Each row below holds a small network's activations on one input, seen along a few directions.
In each table, some parts of the input vary, and every possible input appears once, in random order.
A made-up example of a description, with smaller parts first: one of 2 separate values, together with either a single point or one of 11 places along a line or (one of 6 places along a line, together with one of 8 places around a ring).
Shared parts are said once, and a part with two or three values counts as separate values.

Other details of the inputs vary at random and push rows far along two fixed directions, the same in every table; ignore that.

Rows:
row 1: [  7 -12   0  -6  -1  -5   9   8  -2   0 -10  13]
row 2: [  5 -11   4  -3   1  -2  15   2   2  -5 -13  17]
row 3: [ 27  40  49  10 -30  55   9   0  23  -7  38 -95]
row 4: [ -1  -6   6   4  -1 -17  11  -6 -13   6  -8   5]
row 5: [-11 -14  -8   7   5   2  -7   8 -19  -4   5   9]
row 6: [  4 -12   3  -5  -7  -8   2   4 -11   1  -6  12]
row 7: [  4  -4   1  -2   4  -9  13   9  -3   3 -12  11]
row 8: [ -1  -3 -15   3  12  -3  -2   7 -21  -7   5   9]
row 9: [  1  -7   9   5  -4 -14   9  -2 -11   5  -6  11]
row 10: [ -1  -5   1  -2   1 -15   9   0 -13   5 -10   3]
row 11: [ 31  36  41   0 -25  62  12  13  30 -10  32 -86]
row 12: [  2  -4   5   1   5  -6  20   3   1  -2 -14  15]
row 13: [-14 -11  -9   6  11  -3  -3   5 -22  -3   3   3]
row 14: [ -8 -17  -7   5   4   4  -9   8 -20  -6   5  10]
row 15: [  2 -10   7   2  -8 -11   7  -2 -10   4  -4  13]
row 16: [  3  -8   4  -1   1  -4  18   3   2  -3 -13  16]
row 17: [-34  50 -38 -19   1  -9 -77 -68 123  27  -2   7]
row 18: [  4 -14   8   0  -9  -9   4  -3 -10   2  -4  13]
row 19: [ -1  -4   2   0   8  -9  22  -2   0  -1 -16   8]
row 20: [  2  -8   3  -3  -6 -10   5   4 -11   3  -6  11]
row 21: [  0  -5   2   0  -1 -16   9   2 -12   4  -9   5]
row 22: [  2  -4  -2  -3   7 -12  15   4  -4   4 -15   4]
row 23: [-36  41 -57 -19  11 -10 -91 -57  86  21  12  14]
row 24: [  1  -4   4  -1  -3 -13   6   4 -11   4  -7   9]
row 25: [-13 -10  -8   9  10  -3  -4   7 -20  -4   4   5]
row 26: [ 31  32  29   4 -19  73  -3  16   8 -22  48 -84]
row 27: [  0  -3 -13   3  11   0  -3  10 -21  -6   6  13]
row 28: [  3  -4  -1  -1   5 -12  15   6  -4   3 -13   7]
row 29: [-12 -10  -6   9   8   0  -5   9 -20  -3   4   9]
row 30: [  2  -7 -14   1   7   2  -5   9 -20  -7   7  14]
Each input here is: one of 5 places along a line, together with either one of 2 separate values or one of 4 places along a line.
Changing only the place on the line of 5 turns row 1 into row 28. The same change can be made to row 18. Which row results?
> row 3
Which other rows agree with row 4 in the place on the line of 5? List them by row number.
> row 10, row 13, row 19, row 22, row 23
Which other rows does row 30 become when the choice among 2 separate values takes its other values? List them by row number.
> row 5
Which other rows agree with row 27 in the place on the line of 5? List them by row number.
> row 7, row 9, row 12, row 24, row 29
Which other rows does row 8 become when the choice among 2 separate values takes its other values? List them by row number.
> row 25

Rows:
row 31: [ 25   0  31   0   0   0  62  33 -29  -6 -17 -30]
row 32: [-17 -15 -10  -2 -11 -64 -20 -28 -18  29 -19  42]
row 33: [-36  48 -17 -12  -3   8 -58 -48 112  25   0 -26]
row 34: [  8  -6  23  24  11  20  45  27 -45 -21   9 -19]
row 35: [ 31  -4  25   5   5   5  59  23 -33 -12  -8 -27]
row 36: [-18  67 -32 -13   2   5 -68 -54 100  20  18 -17]
row 37: [ 10  50  30   7 -14  65  -7 -18  67  -6  35 -98]
row 38: [-37 -22 -43   5  27 -26 -35   0 -16   6  -6  46]
row 39: [-13 -28 -43 -10  10 -20 -36   6  -6   3  -7  63]
row 40: [-36 -27  -5  11  -8 -52 -24 -28 -19  24 -13  41]
row 41: [ -8 -22 -16 -18   4 -34   3  -2  21  11 -41  67]
row 42: [-35 -19 -38   1  27 -28 -21 -13 -14  -1 -13  47]
row 43: [ 32 -10  26   9  -5  28  44  33 -35 -24   7  -2]
row 44: [ 22  -6   7   7   7  16  26  42 -59 -12  16 -30]
row 45: [-11 -24 -37 -14  11 -21 -23  -7  -3  -4 -15  65]
row 46: [  19   64   15   -8  -16   65  -26  -13   49   -9   49 -101]
row 47: [ 27 -27  50   8 -40   7  26  18 -48  -4  11 -12]
row 48: [ 37 -19  31   1  -7  24  54  28 -24 -19  -5  -8]
Changing only one part turns row 41 into row 33. The same change can be made to row 39. Which row results?
> row 38
What do these inputs look like to the network?
> one of 3 separate values, together with either a single point or one of 5 places along a line
Which other rows does row 46 become when the place on the line of 5 takes its other values? List them by row number.
> row 31, row 35, row 36, row 44
Which other rows does row 47 become when the choice among 3 separate values takes its other values? List them by row number.
> row 32, row 40

Rows:
row 49: [ 4 -9  7  0 -5 -9 11 -6 -4  0 -7 17]
row 50: [  4  -1 -12  -3   7  -3   4  11 -10  -5  -2  16]
row 51: [ 3 -7  9  3 -7 -9  7 -6 -6  1 -5 18]
row 52: [  3  -9 -12  -5   3  -3  -2   3 -15  -5   0  11]
row 53: [  1  -5  -8   2  -1  -6  -8   5 -20  -3   7  14]
row 54: [  1 -17  -5  -2   1   1  -3   6  -9  -1  -3  13]
row 55: [  6  -7   5  -3   1  -8  17  -2   4  -4 -14  17]
row 56: [  4  -6 -12  -4   6  -4   2   8 -11  -7  -2  13]
row 57: [ -4  -6 -10   0  12  -5   0  -1 -17  -3  -2   5]
row 58: [  2  -8 -10  -1   1  -5  -5   4 -17  -4   5  12]
row 59: [ -9 -13  -2  -2   1  -5   2   2 -11  -2  -8   7]
row 60: [  5   1   4  -4   1 -17  17   5   1   9 -17   9]
row 61: [ -6  -5  -8   3  10  -8  -2   0 -20  -1   3   7]
row 62: [ 15  26  42  10 -25  55   4  13   3 -12  36 -78]
row 63: [ -3  -3 -10   0  15  -6   4   3 -13  -4  -4   6]
row 64: [ 2 -9 -5 -1  6  2  3 13 -2 -1 -5 18]
row 65: [ 19  20  37  15 -14  48  21  13  -4 -13  32 -76]
row 66: [ -1 -14  -1   5  -2  -2  -8   7 -14   1   3  16]
row 67: [ 19  24  38   4 -18  56  16  18   9 -16  27 -79]
row 68: [  6  -2   5  -2   2  -6  19   0   6  -2 -14  20]
row 69: [-6 -1 -6  7 12 -7 13  5 -3  0 -8  9]
row 70: [ -7 -10  -6   5   8  -8   8  -2  -9   0  -6   5]
row 71: [  2 -14  -5  -2   4   0   0  10  -4  -3  -5  14]
row 72: [ -6  -3  -6   7   8  -8  -5   1 -22   0   4   8]
row 73: [  4  -7   4  -6  -4 -18  11  -3  -4   9 -15   5]
row 74: [  5 -10   5  -3  -3  -7  13  -7  -1  -2 -12  16]
row 75: [ 27  37  45   1 -31  47   7   1  27   0  31 -89]
row 76: [-6 -6 -6  5 11 -8 10  2 -4 -2 -8  5]
row 77: [  1  -4   8   1  -8 -20   5  -1 -10  11  -9   7]
row 78: [  0 -16  -3   1   0  -2  -5   7 -11   0   2  14]
row 79: [ -9  -6  -2  12   4 -10   1  -1 -14   2   0   7]
row 80: [-39  52 -38 -20  -3   2 -88 -56 116  26   7   0]
row 81: [-26  48 -31 -24  -7 -15 -76 -60 114  33  -3  -2]
row 82: [-10 -12   0   1  -1  -7   0   3 -14   0  -3   8]
row 83: [ -3   2 -10   1  16  -5   6   6 -11  -2  -4   9]
What do these inputs look like to the network?
> one of 5 places along a line, together with either one of 2 separate values or one of 5 places around a ring
Changing only the place on the line of 5 turns row 53 into row 56. The same change can be made to row 62. Which row results?
> row 67
Which other rows does row 75 become when the choice among 2 separate values takes its other values? List them by row number.
> row 49
Which other rows agree with row 64 in the place on the line of 5? List them by row number.
> row 50, row 60, row 68, row 69, row 80, row 83
A walk changes only the place on the line of 5. It starts at row 83 and steps to row 63. List the rest of the walk in order.
> row 57, row 61, row 72
